These are the activations of a small neural network, seen along a few directions. Each row is one input.
Each table varies a few parts of the input and shows all the possible inputs, shuffled.
A made-up example of a description, with smaller parts first: one of 6 places along a line, together with either a single point or one of 9 places along a line or (one of 2 separate values, together with one of 8 places around a ring).
Shared parts are said once, and a part with two or three values counts as separate values.
(in the rows, 128 means zero)

Other details of the inputs vary at random and push rows far along two fixed directions, the same in every table; ignore that.

Table:
x1: [142 131 139 105  93 155  94 128 137 103 142 138 130 146 118 142]
x2: [184  83 171 168 158  78 157 121 144 148 128 100 124 176 129 121]
x3: [104 135 119 102  91 120 128 125 110 101 118 145 133 115 126 100]
x4: [123 170 115  92  93 132 114 178  90 134 112 141 116 114 145 139]
x5: [138 123 120  90  98 128  85 137 124 125 136 157 128 131 129 115]
x6: [188 113 187 174 124  63 171 165 102 139  83  91 114 176 142 147]
x7: [119 142 132 103  90 149 110 129 129  88 122 118 138 123  91 134]
x8: [127 132 140 116  87 163  96 127 137  99 136 135 129 132 124 145]
x9: [157  87 178 175 126  68 181 114 124 108  96  97 133 166 121 113]
x10: [146  76 158 185 157  46 135 130 107 137  83 102 139 144 114 106]
x11: [117 150 126 104  86 161 139 121 143 108 160 148 121 128 131 139]
x12: [ 77 147  77 167 224 157 160 110 139 180 134 116 134  74 150 139]
x13: [142 139 127  89 101 160 101 128 147 114 146 133 126 139 116 140]
x14: [105 138 113  98  92 128 112 127 109 106 116 138 134 109 112  99]
x15: [184  63 171 166 140  39 137 131 118 151 118 127 125 173 142  91]
x16: [134 149 123  94  97 160 129 122 146 109 164 147 116 134 127 136]
x17: [ 91 155  94 165 215 180 177 101 156 161 141  97 131  90 138 162]
x18: [ 83 144  78 158 223 151 157 117 144 189 144 127 128  88 148 142]
x19: [ 88 155  91 154 229 173 164 106 151 159 116  74 139  92 100 152]
x20: [127 135 113  95  98 131 113 131 124 123 155 169 118 123 141 110]
x21: [115 123 126 115  91 138  79 134 117 114 128 156 130 118 138 122]
x22: [125 127 119 100 102 138  77 135 119 122 135 158 130 127 133 123]
Each input here is: one of 2 separate values, together with either a single point or one of 10 places around a ring.
The inputs of x5 and x13 match in every part but the choice among 2 separate values. If x15 is changed in the same way as x5 into x13, which row does it become?
> x2

Table:
x23: [144 126 176 134  66 115 140 137 107  81  88 109 127 147 114 128]
x24: [123 168 102  57 117 216  62 133 162 119 164 129 123 124  99 156]
x25: [146 129 143 101  82  77 134 163  95 127 106 143 125 141 133  95]
x26: [ 75 176 104 104  86 217 111 117 141  86 140 125 142  77 120 153]
x27: [134 146 128 158 215 123 193 138 142 173 106  69 130 131 116 153]
x28: [122  98 155 156  90  94 101 144  95 112  87 135 141 128 146 110]
x29: [115  92  96 169 240 109 132 101 146 187 133 109 141 100 120 110]
x30: [134 128 157 125  62 106 180 113 118  81 117 116 128 150 115 105]
x31: [109 133 104 171 216  99 162 142 102 183  84  89 134 106 128 123]
x32: [202  77 218 145  18  62 163 119 122  72 150 159 113 212 162 106]
x33: [130 113 122 171 241 132 128 111 149 149  94  64 147 131  86 161]
x34: [ 58 153  64  71 121 179  91  94 133  98 150 171 146  77 111 100]
x35: [ 75 190  69  73  97 171 119 139 104 119 135 145 129  66 121 110]
x36: [ 84 144 118 124  53  89  90 163 108  95 162 206 114 123  79 151]
x37: [ 95 184  75  75 115 194  98 139 125 140 183 180 117  81 164 137]
x38: [125  96 100 155 249 110 101 126 136 197 110  96 140 116 114 133]
x39: [ 79 186  62  61 106 183 134 130 129 130 170 184 110  85 159 123]
x40: [138 110 178 150  64 124 119 134 120  80  97 112 140 149 125 135]
x41: [119 104 170 155  59 123 149 104 131  71 116 124 140 142 135 120]
x42: [135 121 153 124  79  87  98 160  77 109  74 129 126 131 130 113]
x43: [137  49 139 183 193  54 151  90 137 161 123 123 138 146 131  82]
x44: [103 100  94 182 242 104 134  97 132 163 112 105 148  94 114 112]
x45: [171 107 199 144  60  82 130 149  96  82  71  97 125 170 113 132]
x46: [ 80 162  70  76 111 206  93 109 151 142 188 194 125  87 166 131]
x47: [145 125 142 122  97  73 116 165  79 127  81 117 128 140 123 108]
x48: [143 140 118 175 213 131 201 122 152 170 137  91 112 125 141 160]
x49: [131 100 119 173 232 135 156  89 171 163 140  79 141 122 100 137]
x50: [172  76 205 146  16  26 119 154  65  77  67 145 125 170 138  77]
x51: [172  77 187 137  44   7 175 136  93 104 107 153 123 178 149  60]
x52: [167 120 148 113  95  99  89 166  98 139 130 159 115 157 164 132]
x53: [121  96 150 164  83  90 115 129 100 107 102 138 140 115 149 102]
x54: [163 110 153 133 104  91 113 154 102 140 134 161 117 157 170 120]
x55: [125 116 168 151  79 110 176 105 120  81 104 114 127 141 125 115]
x56: [ 85 193  71  56 101 167 126 147 117 132 149 156 126  72 130 113]
x57: [103  96 147 150  67  97 124 115 105  94 110 154 140 122 156  92]
x58: [157 118 131 176 224 154 129 126 164 190 130  89 125 145 142 190]
x59: [153 102 163 121  90 112 108 114 131  72 111 120 144 160  88 116]
x60: [101 113 116 193 217 116 113 143 111 177  74  88 143 101 145 152]
x61: [ 92 198  93  76  89 198 143 127 129  95 142 116 130  87 100 137]
x62: [104 104 115 182 233 133 174  70 165 134 122  86 149 122 100 132]
x63: [145 110 177 153  85 119 108 143 117  93  86  96 139 151 122 151]
x64: [111 106 146 148  85  82 153 117  95 104  97 143 127 122 145  87]
x65: [124 141 127 175 210 126 186 130 128 159  92  58 134 127 108 150]
x66: [171 140 168  98  76 100 141 163 116 108 104 104 123 165 110 135]
x67: [ 91 166  90  77 112 203 100  97 152  78 153 132 146  90  83 132]
x68: [120 115 135 135  87  73 163 124  94 113 108 138 129 132 137  79]
x69: [157  88 165 134 100 116 138  93 163 104 160 133 122 172 122 104]
x70: [161 118 140 122 101  80 134 160 100 137 118 155 109 151 157 113]
x71: [187 123 175 130 101 117 120 153 123 120 134 123 115 179 145 160]
x72: [115  96 116 169 231 138 171  74 178 159 144  89 141 128 107 130]
x73: [181 101 172 142  94 127 118 127 148 123 141 136 122 176 144 147]
x74: [108  95  99 171 238 119 143  92 159 191 150 125 127 117 144 107]
x75: [132 144 128 169 214 124 169 141 124 164  84  49 132 129 104 163]
x76: [127 100 106 168 244 120 114 121 147 201 131 111 128 123 134 123]
x77: [141 105 123 159 240 137 125 114 162 173 117  67 140 137  93 160]
x78: [101 202  95  59  93 193 150 135 141 108 156 127 126  93 109 139]
x79: [ 95 198  77  41 109 168  94 173 108 141 126 144 126  89 123 134]
x80: [158  84 144 133 107  87  98 119 130 131 149 154 121 144 136  83]
x81: [147 113 127 191 214 151 160 101 173 179 153 102 125 130 149 168]
x82: [107 160  79  54 126 189  38 145 137 144 157 158 122 103 120 129]
x83: [163  90 147 146  95  94 107 125 127 142 149 168 121 143 168 111]
x84: [138  88 140 130 115  80  90 124 105 104 100 142 145 141 109  91]
x85: [141 110 109 171 231 126 104 138 139 214 123 118 125 125 163 163]
x86: [114 105  98 167 251 106 104 122 124 173  88  93 148 110 108 135]
x87: [153 145 122 161 223 134 170 148 143 180 114  78 111 141 134 182]
x88: [ 85 197  93  56  91 195 165 120 148 103 160 137 127 100 116 132]
x89: [105 159  96  57 114 211  83 116 159 106 160 133 139 112  86 139]
x90: [ 95 195  85  64  98 210 158 119 154 106 177 155 110 105 137 149]
x91: [176 118 170 144  91 116 152 127 132 111 157 135 115 163 152 139]
x92: [106 194  70  50 115 181  88 171 113 143 142 163 109  94 144 150]
x93: [115 200  93  59 104 210 129 148 142 115 158 143 111 112 127 164]
x94: [175  96 170 128 106 119 108 122 151 114 141 121 123 177 111 120]
x95: [ 95 190  64  64 107 180 119 145 122 135 165 174 109  77 152 129]
x96: [141 124 170 142  61 113 154 122 112  76 103 112 126 133 117 120]
x97: [117  94 100 161 245 113 118 115 141 192 118 106 142 114 117 120]
x98: [125 117 146 137  69  87 129 134  86  99  97 141 126 113 137  92]
x99: [100 167  78  71 116 206  64 139 139 151 167 181 126  94 156 146]
x100: [ 56 195  91 108  92 179 109 147 150  94 184 172 116 101  56 201]
x101: [175 127 171 123  83 128 131 143 127 109 146 139 116 173 147 147]
x102: [164  94 167 148  87 123 148  98 159 113 160 148 122 171 155 131]
x103: [141 111 142 125  84  99 135 126 112 123 158 181 116 148 178 104]
x104: [169 100 163 123  85 124 115 109 154 100 161 131 122 161 114 110]
The inputs of x86 and x33 match in every part but one. If x29 is changed in the same way as x86 into x33, which row does it become?
> x49
The inputs of x88 and x51 match in every part but one. If x100 is changed in the same way as x88 into x51, which row does it become?
> x36
Describe the family of inputs behind these rows.
> one of 2 separate values, together with either a single point or (one of 4 places along a line, together with one of 10 places around a ring)
Which other rows does x67 become when the choice among 2 separate values takes its other values? List them by row number.
> x44
A walk changes only the place on the line of 4. It starts at x75 and steps to x65. List the rest of the walk in order.
> x61, x30
Which other rows does x88 become when the place on the line of 4 takes its other values? List them by row number.
> x27, x66, x78
Which other rows does x74 become when the place on the ring of 10 takes its other values? List them by row number.
> x34, x39, x43, x46, x51, x57, x64, x68, x103
A walk changes only the place on the ring of 10. It starts at x84 and steps to x28. List the rest of the walk in order.
> x50, x31, x25, x70, x54, x99, x76, x97
